These are the activations of a small neural network, seen along a few directions. Each row is one input.
Each table varies a few parts of the input and shows all the possible inputs, shuffled.
Descriptions start from the smaller parts, as in this example, which fits no table here: one of 2 separate values, together with either a single point or one of 11 places around a ring or (one of 5 places around a ring, together with one of 6 places along a line).
Shared parts are said once, and a part with two or three values counts as separate values.
In the rows, 128 means zero.

Other details of the inputs vary at random and push rows far along two fixed directions, the same in every table; ignore that.

A family of inputs:
row 1: [120 110 105 115 128 107 141 146 119  91 142 123]
row 2: [129 159 135 146 123 152 117 110 141 157 137 154]
row 3: [119 119 100 114 117 107 141 142 106  96 136 120]
row 4: [114 122  93 123 113 107 132 145 127 108 173 130]
row 5: [140 136 153 136 135 144 116 117 134 159 107 131]
row 6: [116 118  98 120 114 103 122 146 131 116 175 115]
row 7: [131 143 151 141 141 152 122 112 133 149 107 131]
row 8: [106 118  97 117 115 105 124 146 126 124 171 110]
row 9: [138 134 151 130 138 145 124 110 138 158 108 138]
row 10: [136 144 148 146 133 152 117 111 130 141 105 140]
row 11: [139 146 119 132 232  63  74  90  75 164 124 172]
row 12: [103 126  94 117 114 109 137 140 119 119 172 119]
row 13: [148 129 171 135  76 194 149 132 184 144 100 111]
row 14: [151 136 153 133 134 140 122 115 140 152 111 144]
row 15: [109 106 110 105 132 101 141 142 120 107 140 112]
row 16: [123 103 110 114 125 101 130 144 120 100 144 109]
row 17: [144 144 126 142 232  63  63  94  79 153 128 171]
row 18: [124 110 107 122 121 105 132 151 112  94 141 116]
row 19: [117 106 109 105 123 102 140 145 113 111 141 112]
row 20: [142 149 144 145 129 149 118 114 127 144 103 139]
row 21: [117 110 108 117 128 104 141 145 121  90 141 124]
row 22: [148 133 152 133 137 142 122 111 143 150 111 143]
row 23: [132 135 155 136 142 144 118 114 143 155 106 130]
row 24: [119 112 114 111  49 152 164 160 170 114 165  99]
row 25: [110 110 107 117 124 109 137 141 108 102 140 105]
row 26: [120 108 105 110 121 102 133 147 112 112 138 103]
row 27: [154 138 150 138 133 140 115 117 139 153 108 135]
row 28: [130 146 151 146 137 150 119 112 136 138 104 140]
row 29: [110 111 106 111 124 109 145 138 108 103 141 113]
row 30: [128 112 102 122 119 104 133 150 112  96 139 115]
row 31: [134 147 148 144 137 153 118 113 134 139 105 139]
row 32: [128 104 123 114  56 155 174 165 151  92 131 101]
row 33: [128 159 136 152 123 153 110 112 141 156 136 146]
row 34: [132 143 150 135 141 151 130 109 134 150 108 139]
row 35: [137 144 147 140 133 151 125 108 131 141 106 148]
row 36: [104 113 109 117 130 107 138 142 112 100 139 106]
row 37: [152 142 145 141 132 145 125 116 135 145 107 150]
row 38: [107 117 106 115 125 108 142 140 114  90 137 121]
row 39: [143 135 155 133 141 141 124 112 149 147 110 143]
row 40: [130 148 139 136 128 146 116 112 148 174 139 144]
row 41: [116 114  81 109 228  22  87 120  64 101 162 152]
row 42: [113 113 107 111 122 107 145 142 105 105 141 114]
row 43: [139 130 168 126  78 196 158 129 180 153  97 114]
row 44: [118 105 112 114 131  98 131 145 125  98 142 110]
row 45: [137 133 152 136 138 146 116 113 137 157 108 130]
row 46: [148 131 166 145  71 199 150 132 176 138  98 119]
row 47: [134 147 147 139 137 152 126 110 134 140 105 147]
row 48: [139 147 148 140 131 149 125 112 127 144 105 148]
row 49: [117 111 123 118  54 159 167 162 143  91 127  90]
row 50: [140 145 147 141 133 147 122 113 126 155 105 131]
row 51: [136 143 151 142 134 149 121 114 126 153 107 132]
row 52: [102 125  95 123 114 110 129 142 118 118 171 111]
row 53: [141 145 146 136 133 147 129 110 127 156 106 139]
row 54: [143 140 150 146 140 150 117 118 141 139 108 142]
row 55: [116 116 111 126  49 158 158 165 164 105 162  98]
row 56: [129 142 152 137 141 148 131 109 136 149 107 140]
row 57: [122 108 105 117 123 107 140 144 116  93 142 124]
row 58: [111 106 108 109 131 104 132 145 118 107 140 104]
row 59: [134 147 124 151 238  69  68  93  83 141 125 177]
row 60: [130 108 105 107 120  98 138 145 118 105 142 116]
Each input here is: one of 2 separate values, together with one of 5 places around a ring, together with either a single point or one of 5 places along a line.
Q: Changing only the choice among 2 separate values turns row 27 into row 60. The same change can be made to row 7. Which row results?
A: row 34
Q: List by row number the other rows that have the choice among 2 separate values and the place on the ring of 5 in common with row 56.
A: row 12, row 29, row 34, row 42, row 53
Q: Start at row 56 and move only the place on the ring of 5, one step at a time. The first step leads to row 15. Which rows follow, in order?
A: row 39, row 21, row 38
Q: List by row number the other rows that have the choice among 2 separate values and the place on the ring of 5 in common with row 40.
A: row 9, row 11, row 15, row 19, row 43
Q: Change only the choice among 2 separate values in row 36. List by row number the other rows that result.
A: row 56
Q: Change only the choice among 2 separate values in row 14. List by row number the other rows that result.
A: row 17
Q: Start at row 59 and move only the place on the line of 5, one step at a time. The first step leads to row 54. Which rows follow, in order?
A: row 46, row 18, row 30

A family of inputs:
row 61: [128 148 158 137 161 142 106 104 133 168  98 124]
row 62: [145 142 159 139 157 139 119  98 143 147 109 165]
row 63: [142 142 152 137 152 138 116 103 122 178  99 135]
row 64: [148 116 179 130  50 216 169 142 187 157  96  96]
row 65: [128  86 123  96  54 142 170 178 175  89 133  73]
row 66: [162 127 171 129  80 181 153 128 171 162  97 115]
row 67: [101 125  98 124 149  86 111 134  80  90 136 115]
row 68: [125 149 152 144 164 148 122  98 139 152 103 153]
row 69: [127 100 105 102 155  66 110 142 110 105 144 122]
row 70: [122  95 116 119  44 162 176 175 140  78 135  83]
row 71: [125 165 138 151 149 146 107 102 157 170 150 165]
row 72: [108 115  97 128 145  89 115 138  88  89 139 118]
row 73: [155 132 164 137 155 132 104 106 142 163 107 142]
row 74: [ 96  97 119 102  51 158 188 160 155  82 134  87]
row 75: [ 89 123  98 109 159  91 134 130 100  94 142 120]
row 76: [162 135 156 129 152 132 104 109 141 166 102 148]
row 77: [125 162 149 133 152 147 129  94 117 163  99 153]
row 78: [128 130 180 125  48 212 161 133 183 155  87  85]
row 79: [113  97 109 113 160  77 117 142  97 110 150 114]
row 80: [116 112  99 135 160  87 115 146  92  86 146 122]
row 81: [114  99 106 116 168  78 118 145 103 109 150 110]
row 82: [124 163 141 148 141 145 106  98 150 172 150 169]
row 83: [140 154 139 144 139 140  95 105 144 192 147 146]
row 84: [152 148 152 158 141 151 117 114 116 153 102 151]
row 85: [150 144 153 136 156 142 123  98 138 150 109 166]
row 86: [123 111  95 101 156  77 129 134 106  93 147 146]
row 87: [142 167 132 162 132 148  92 107 134 170 143 159]
row 88: [138 151 150 161 156 149 104 107 128 145  97 141]
row 89: [155 134 161 140 163 134 106 109 148 161 106 138]
row 90: [115 121  89 126 147  84 123 137  75  99 137 122]
row 91: [165 148 149 147 145 140 101 110 131 144  98 160]
row 92: [106  87 123 101  50 151 173 167 154  98 132  64]
row 93: [141 128 167 130  84 192 148 123 166 165  93 105]
row 94: [134 152 145 147 140 137  91 106 149 188 147 146]
row 95: [102 135  77 117 140  82 126 132 104 123 190 145]
row 96: [113 117  90 126 150  88 116 135  80  94 139 121]
row 97: [137 165 147 151 143 148 111 103 106 156  92 142]
row 98: [ 94 124  94 103 157  88 133 125  86 100 143 127]
row 99: [137 118  91 119 144  74 117 144  90  91 139 135]
row 100: [133  97 115 114  42 155 173 172 149  72 133  85]
row 101: [134 105  98 100 152  66 120 143 100 114 142 123]
row 102: [145 143 159 161 151 147 104 111 123 145 104 152]
row 103: [131 161 151 156 154 150 103 105 122 146  94 136]
row 104: [111 113  97 112 158  83 142 135  88 103 151 139]
row 105: [104 113 100 101 150  85 121 134  88 115 139 101]
row 106: [164 135 170 145  36 214 170 141 181 135  90 112]
row 107: [136 160 149 149 140 156 108 103 114 150  94 139]
row 108: [118  96 118  98  56 150 185 170 176  73 136  97]
row 109: [104 109 102 118 169  86 133 137 104  93 152 133]
row 110: [106 118  97 102 153  77 124 134  80 121 138 104]
row 111: [ 89 112 115 100  82 138 170 148 133  88 134  96]
row 112: [154 149 150 131 151 135 126 103 137 155 103 172]
row 113: [141 158 138 144 136 136 101 107 139 197 145 147]
row 114: [152 148 152 136 153 139 130  99 133 155 107 167]
row 115: [158 131 174 150  47 216 161 143 197 124  91 106]
row 116: [159 148 152 154 152 139  99 114 142 138  98 155]
row 117: [109  93 118 102  53 161 194 166 151  84 141  94]
row 118: [108 133  81 138 136  89 102 145 112 106 185 126]
row 119: [101 131  78 116 143  85 120 130 109 119 192 144]
row 120: [105 105 105 111  44 149 159 174 177 114 179  73]
row 121: [118  94 121  95  48 148 183 167 170  75 136 101]
row 122: [116 110 100 113 166  79 131 134 113  87 151 136]
row 123: [157 144 157 156 148 140 101 107 132 140 103 154]
row 124: [131 148 149 138 157 150 124  94 128 157 103 157]
row 125: [137 165 140 165 126 150  91 109 142 165 143 156]
row 126: [133 141 161 144 159 146 122 102 134 152 111 163]
row 127: [114 138  75 133 131  83 108 141  93 117 184 134]
row 128: [131 100 102 105 157  72 118 137 101 109 148 117]
row 129: [150 136 158 140 155 138 117 111 123 176 106 141]
row 130: [106  89 120 104  57 153 175 170 160  96 131  60]
row 131: [130 112  99 121 147  75 107 143  99  83 141 134]
row 132: [103 119  91 109 156  84 141 128  86 105 144 133]
Q: What do these inputs look like to the network?
A: one of 3 separate values, together with one of 4 places along a line, together with either a single point or one of 5 places along a line
Q: Changing only the place on the line of 4 turns row 127 into row 87. The same change can be made to row 99. Which row results?
A: row 91
Q: Changing only the place on the line of 4 turns row 130 into row 92. The same change can be made to row 80. Which row results?
A: row 102
Q: List by row number the other rows that have the place on the line of 4 and the choice among 3 separate values in common with row 115.
A: row 80, row 88, row 103, row 116, row 118
Q: Change only the choice among 3 separate values in row 82. List by row number the other rows that result.
A: row 94, row 125

A family of inputs:
row 133: [121 123 115 127 115 122 121 136 119 117 140 111]
row 134: [118 118 118 126 121 122 120 137 130 112 139 116]
row 135: [125 114 117 133 120 124 128 140 118 117 142 117]
row 136: [137 134 139 123 120 137 126 120 134 150 122 128]
row 137: [115 130 107 122 134 116 136 132 111 117 139 128]
row 138: [149 138 134 134 119 136 127 129 136 142 122 136]
row 139: [122 132 113 125 111 121 133 134 116 108 137 130]
row 140: [135 111 117 120 119 117 136 138 121 122 141 124]
row 141: [141 126 141 129 124 140 133 125 133 150 125 134]
row 142: [138 115 118 124 115 115 135 143 121 118 141 129]
row 143: [123 143 134 133 126 146 139 120 130 144 121 133]
row 144: [140 134 135 127 125 139 131 125 136 150 122 129]
row 145: [122 119 114 127 119 126 141 134 115 112 139 130]
row 146: [119 127 116 124 117 121 132 136 127 103 137 134]
row 147: [118 115 122 108 123 114 134 135 132 126 138 119]
row 148: [126 133 141 132 134 146 137 119 145 130 123 140]
row 149: [120 119 119 110 117 114 135 133 122 131 139 115]
row 150: [122 138 139 129 126 146 130 118 139 134 121 139]
row 151: [124 128 146 137 135 142 126 124 148 140 126 125]
row 152: [139 127 149 127 135 139 133 123 126 123  82 119]
row 153: [131 119 115 114 114 115 129 134 121 122 138 119]
row 154: [140 128 140 125 123 137 123 121 144 141 121 135]
row 155: [129 128 144 138 134 144 124 125 148 135 126 127]
row 156: [124 143 136 130 120 146 131 116 128 139 121 134]
row 157: [122 133 111 126 117 121 135 136 125 105 136 130]
row 158: [107 119 118 122 136 111 120 134 123 121 142 116]
row 159: [124 122 118 127 125 121 139 137 133  98 139 136]
row 160: [136 142 135 144 120 141 115 128 140 134 122 128]
row 161: [125 132 109 129 116 123 138 139 118 108 137 131]
row 162: [146 138 135 131 119 134 124 126 143 139 120 136]
row 163: [128 135 135 136 137 139 132 118 121 140 126 144]
row 164: [113 119 120 123 124 122 123 138 130 116 140 113]
row 165: [134 127 142 141 131 144 121 124 148 131 126 129]
row 166: [130 142 132 134 123 145 130 118 137 133 119 137]
row 167: [128 112 130 114 126 118 137 135 105 102 100 107]
row 168: [132 132 139 135 131 146 134 118 144 126 123 143]
row 169: [116 123 115 120 120 124 134 131 126 107 136 129]
row 170: [119 124 113 128 123 123 129 141 122 122 140 110]
row 171: [122 138 138 136 127 142 122 123 140 147 123 119]
row 172: [138 132 143 145 128 141 119 129 148 127 126 134]
row 173: [122 137 141 135 121 142 120 121 132 149 124 119]
row 174: [127 111 123 113 130 115 138 137 138 117 141 123]
row 175: [142 134 135 127 122 137 125 122 142 143 120 131]
row 176: [114 124 115 127 123 122 132 140 122 126 140 108]
row 177: [131 149 114 140 189  97  98 102  91 140 131 163]
row 178: [115 126 112 125 135 112 119 135 121 120 141 113]
row 179: [126 129 142 140 126 145 127 125 131 149 127 124]
row 180: [126 123 115 131 116 123 140 139 115 108 140 135]
row 181: [142 124 140 135 188 102 110 111  85 129  94 145]
row 182: [132 118 119 117 117 112 128 140 132 113 138 128]
row 183: [120 120 116 110 122 113 137 135 130 128 137 115]
row 184: [120 145 114 140 228  69  86  92  68 151 139 177]
row 185: [131 129 141 142 125 146 125 126 131 145 127 126]
row 186: [127 138 139 136 121 144 118 122 132 145 124 121]
row 187: [141 117 156 128 143 140 137 124 133 116  86 125]
row 188: [110 119 121 119 131 122 145 132 132 111 140 127]
row 189: [130 141 134 133 118 146 128 116 128 135 120 137]
row 190: [136 114 121 120 124 112 134 141 138 109 140 130]
row 191: [139 141 134 147 120 143 119 131 134 137 124 129]
row 192: [136 137 133 143 123 145 120 126 134 141 123 124]
row 193: [134 120 108 118 131 108 128 135 117 123 140 124]
row 194: [143 126 147 130 135 142 136 126 119 125  84 120]
row 195: [137 121 154 125 135 140 131 123 128 120  83 123]
row 196: [134 132 125 131 192  87 101 106  94 158 135 157]
row 197: [124 120 115 113 122 115 140 138 124 131 139 116]
row 198: [134 129 142 121 125 137 126 122 145 145 122 133]
row 199: [125 121 115 112 122 115 134 136 130 124 137 117]
row 200: [120 142 138 129 121 144 134 115 128 144 121 133]
row 201: [134 124 146 124 134 136 135 122 150 145 124 132]
row 202: [132 111 117 116 139 106 129 134 131 113 142 129]
row 203: [121 123 113 128 120 121 123 138 128 115 138 112]
row 204: [129 118 118 137 116 121 127 145 119 113 143 122]
row 205: [122 122 119 130 118 119 119 142 130 108 140 121]
row 206: [120 143 135 129 126 144 135 117 137 141 120 133]
row 207: [124 143 134 131 126 145 133 118 137 137 120 135]
row 208: [125 127 116 131 112 119 120 140 120 113 140 116]
row 209: [117 137 140 127 127 144 133 117 139 139 121 137]
row 210: [146 137 138 130 114 135 122 124 134 142 122 136]
Q: Changing only one part turns row 169 into row 177. The same change can be made to row 158. Which row results?
A: row 176
Q: What do these inputs look like to the network?
A: one of 6 places along a line, together with either a single point or (one of 3 separate values, together with one of 4 places along a line)
Q: Change only the place on the line of 6 in row 199. List by row number the other rows that result.
A: row 136, row 141, row 144, row 174, row 198
Q: Change only the choice among 3 separate values in row 169. List by row number the other rows that result.
A: row 134, row 154
Q: Change only the place on the line of 4 in row 206. List by row number the other rows that result.
A: row 157, row 166, row 207
Q: Change only the choice among 3 separate values in row 133. List by row number the other rows that result.
A: row 153, row 189
